Each row below holds a small network's activations on one input, seen along a few directions.
In each table, some parts of the input vary, and every possible input appears once, in random order.
A made-up example of a description, with smaller parts first: ring(5) and (point or ring(11) or (values(3) and line(6))).
Shared parts are said once, and a part with two or three values counts as separate values.
In the rows, zero is written as 128.

Other details of the inputs shift rows strongly along three fixed directions, in all tables alike. That doesn't count.

A family of inputs:
row 1: [113 109 115 114 183 132 170 113 138 128 130 224 128  64 155]
row 2: [104 119 172 155 198 146 194  96 125 139 183 154 118 158 106]
row 3: [140 140 142 171 112 142 130 141 111 136 104  78  93 173 149]
row 4: [131 149 149 126  82 156 109 117  91 110 158  82 152 211  57]
row 5: [154 145 105 144  57 122  85 154 138 127  57 114 109 127 192]
row 6: [129 117  98  79 132  96  87 117 125 100 160 132 179 139  64]
row 7: [168 156  89 126  34 133  78 136 121 129  98 125 129 155 154]
row 8: [150 145 127 119 110 127 114 106 107 121 159  72 137 221  79]
row 9: [127 115 119 145 167 128 160 125 159 139 159 195 112  79 125]
row 10: [142 150 125 121  87 158  94 116  85 119 140  90 150 195  72]
row 11: [136 138 110 139 106 147 114 154 123 125  92 109  95 115 157]
row 12: [107 120 124 101 151 135  63 133  99  90 146  89 181 117  31]
row 13: [105 100 140 146 175 110 144 146 181 124 119 186 122  52 143]
row 14: [124 112 157 140 136 126 155 100 108 124 177 108 131 197  93]
row 15: [134 139  92  92 151 123  97 123 127 126 129 160 152 115  78]
row 16: [109 100 104 105 151  98 103 138 146  99 110 166 148  51 145]
row 17: [122 115 161 190 142 148 205 133 119 140 112 118  57 146 214]
row 18: [157 138  96 132  53 121  71 164 138 116  86  87 117 131 158]
row 19: [131 128 174 197  96 161 209 126 152 155 137 161  70 165 187]
row 20: [170 143  87 145  82 115  96 160 145 135  66 106  88 121 189]
row 21: [103 127 141 102 180 114 154 119 123 175 170 130 162  61 105]
row 22: [144 157  72  59 105 107  99 144 128 174  96 129 151  44 161]
row 23: [164 143 101 153  67 131  96 157 125 126  94  70  89 149 164]
row 24: [142 134 107 137 131 125 117 141 130 128  97 114 103 119 179]
row 25: [106 115 126 100 186 130 150 105 111 114 167 155 145 131  75]
row 26: [130 111 121 147 147 108 118 147 164 133 105 158 113  74 159]
row 27: [124 158 168 114  85 151 147 115  78 171 136  47 149 174 117]
row 28: [154 137 130 146  95 125 116 119 125 142 134 116 124 188 115]
row 29: [112 119 159 138 124 134 158 100 109 117 160 130 137 181 109]
row 30: [164 144 102 135  82 120 101 145 129 123  86  69  94 164 177]
row 31: [ 85  90 193 166 202 132 196 113 120 109 183  96 110 155  87]
row 32: [137 128  89 102 130 108 113 122 165 128 108 216 142  66 171]
row 33: [110 134 176 124 141 125 172 112 111 172 183  65 146 145  87]
row 34: [112 124 158 122 134 141 161 104 103 109 159 129 140 178  94]
row 35: [110 126 189 177 126 160 201 131 137 128 103 126  75 150 200]
row 36: [134 119 137 147  92 122 140 142 130 114 104  91 100 158 175]
row 37: [144 134  91  93 145 101  71 119 126 116 158 124 173 140  35]
row 38: [133 123 110 156 164 138 168 131 154 154 135 219  96  60 174]
row 39: [133 108  89 119 139 101  73 155 160 117 117 155 138  42 131]
row 40: [135 154  93  50  89 101  77 139 117 150 115 108 189  66 115]
row 41: [151 136  66 103 152 106  89 133 143 138 118 192 145  72 123]
row 42: [108 114 144 114 166 102 170 125 159 185 154 169 143  29 156]
row 43: [114 127 117  95 162 125  94 130 118 102 126  97 146 127  88]
row 44: [ 88 114 201 184 185 164 206 125 127 136 138 123  84 150 123]
row 45: [144 151 118 131  96 157 123 126 104 133 132 110 114 178 109]
row 46: [151 121  63  82 122  83  37 148 151 107  97 124 155  75 136]
row 47: [171 164  87 116  63 142  87 130 108 137  78 126 127 167 149]
row 48: [ 88  98 140 105 195 126 122 120 109  91 147 128 162  97  75]
row 49: [127 149 146 116  74 123 142 127 121 177 119 101 142 113 168]
row 50: [128 137 157 154 109 159 148 128 111 125  93  89  97 174 175]
row 51: [124 137 109  69 138 117  79 111 119  96 150 137 188 137  54]
row 52: [175 166  77 106  69 138 108 130 118 140  78 123 100 168 186]
row 53: [112 131 181 144 111 130 204 126 144 188 143 118 116 113 176]
row 54: [103 106 144 147 161 123 158 134 171 124 104 189 109  58 195]
row 55: [101 124 177 148 141 144 138 131 120 109 130 102 133 152  91]
row 56: [121 109 105 124 193 117 167 116 139 136 148 210 120  69 151]
row 57: [117 119 131 137 153 121 146 119 162 137 130 220 136  78 136]
row 58: [121 114 130 130 137 113 128 141 164 116 111 139 120 100 162]
row 59: [107 112 102  75 173 110  80 131 103  85 139  94 166 112  55]
row 60: [130 122 152 148 138 134 176 103 108 127 170 105 109 200 107]
row 61: [ 92 120 204 164 171 159 203 102 128 131 171 165 126 163  84]
row 62: [ 93  84 144 114 195  99 113 120 127  95 174 114 162 107  60]
row 63: [115 129 170 166  83 151 116 133 107 111 132  62 123 185 109]
row 64: [141 123 109 118 122 117  88 123 129 124 163 134 156 133  73]
row 65: [107 107 181 156 180 134 188  95 142 138 185 156 123 160 108]
row 66: [154 139 108 120  91 119 126 126 152 133 113 150 121 148 167]
row 67: [155 152 110 130  96 150 146 120 128 144  87 162 100 144 201]
row 68: [112 123 115  94 157 121  58 133 110  97 122 105 182 112  46]
row 69: [141 135 133 185 105 153 150 152 125 143 100 109  68 130 196]
row 70: [131 134 127 143  91 143 117 155 131 114  92 122 109 107 162]
row 71: [118 115 105  99 136 111 108 144 132  95 100 145 138  74 145]
row 72: [146 143 130 123  85 123  96 120 120 123 142  94 153 206  72]
Each input here is: ring(8) and (point or (values(2) and line(4))).
Changing only the ring(8) part turns row 15 into row 61. The same change can be made to row 25. Which row results? -> row 34
Which other rows agree with row 24 in the ring(8) part? List them by row number. -> row 2, row 3, row 17, row 21, row 38, row 41, row 56, row 69
Start at row 44 and move only the ring(8) part, one step at a time. The first step leads to row 68. Which rows follow, in order? -> row 55, row 5, row 13, row 26, row 20, row 3
Change only the values(2) part in row 50. List by row number the other rows that result. -> row 67
Change only the ring(8) part in row 64. List by row number the other rows that result. -> row 4, row 7, row 9, row 10, row 19, row 38, row 45
Change only the line(4) part in row 26. List by row number the other rows that result. -> row 39, row 46, row 62

A family of inputs:
row 73: [ 91 103 180 166 177 134 145 122 114 111 171  96 131 169  44]
row 74: [134 151 161 148 103 134 166 112 126 160 132 100 119 187 143]
row 75: [136 139 149 162 119 160 180 134 127 125  97 130  78 145 184]
row 76: [129 135 113 121 154 119 134 124 143 156 147 181 141  60 135]
row 77: [150 143 139 146  88 153 158 136 109 148  80  98  84 153 191]
row 78: [128 106  80  84 153  89  80 124 131 100 150 177 183  87  65]
row 79: [ 93  96 177 138 191 129 155 113 114 120 171  88 135 143  95]
row 80: [126 113 123 140 157 124 137 139 154 121  99 198 121  57 150]
row 81: [ 98 109 142 110 181 123 115 127 105 119 165  79 152 138  44]
row 82: [ 93 111 158 151 154 144 156 124 135 118 121 181 125 102 141]
row 83: [124 136 133 130 121 115 112 145 117 135 135  78 133 133 100]
row 84: [119 137 161 152  94 168 177 125 103 147  93 106  88 168 196]
row 85: [131 132 140 138 137 153 153 110 101 154 150 112 120 163 121]
row 86: [ 99 114 190 152 180 135 162  97 123 122 180 130 148 195  50]
row 87: [119 127 144 136 150 127 165 139 147 144 115 166 125  59 157]
row 88: [130 147 165 142 127 148 159 102 109 125 147  86 113 232 104]
row 89: [112  92 132 161 176 111 148 131 166 119 117 184 110  60 173]
row 90: [168 150  79 101  68 121  98 130 102 110 114 100 122 182 139]
row 91: [162 136  67  74  66  98  52 136 128 113 130 117 169 130  94]
row 92: [131 119 142 144 124 137 200 114 122 155 129 153  84 136 186]
row 93: [ 91 109 207 150 162 154 165 114 127 114 182 102 146 159  45]
row 94: [107 114 129  97 167  98 137 113 128 127 180 157 174  87  69]
row 95: [168 149  90 119  66 121  66 142 104  97  94  40 116 193 156]
row 96: [121 101 111 120 148 101 100 139 172 116 128 153 139  53 141]
row 97: [150 140  88  91 124 110 110 122 138 149  97 149 128 110 158]
row 98: [129 140 134 130  71 147 113 139 131 127 100 122 123 137 160]
row 99: [107 111 174 179 158 127 199 132 155 151 132 144  91  89 203]
row 100: [158 137  96 155 111 134 131 134 146 150  98 199  94  93 197]
row 101: [156 152  67  90  87 112  35 151  99  94 106  46 142 170  82]
row 102: [164 162 108 140  79 156 117 122  96 131 122  86 107 206 142]
row 103: [144 140 143 140  95 135 142 125 151 148 124 130 114 170 150]
row 104: [ 90 123 131  87 162 115 104 127 126 116 145 148 188  68  79]
row 105: [178 153  71 114  58 126  73 143 143 147 101 144 122 111 169]
row 106: [113 135  83  61 141 119  50 129 110  78 126 124 188 105  65]
row 107: [134 116  77 111 131 100  87 163 178 130 101 174 126  29 148]
Changing only one part turns row 100 into row 85. The same change can be made to row 89. Which row results? -> row 79
What do these inputs look like to the network? -> ring(5) and (values(3) or line(4))
Start at row 104 and move only the ring(5) part, one step at a time. The first step leads to row 84. Which rows follow, in order? -> row 106, row 82, row 98
Change only the ring(5) part in row 103. List by row number the other rows that result. -> row 74, row 86, row 88, row 97
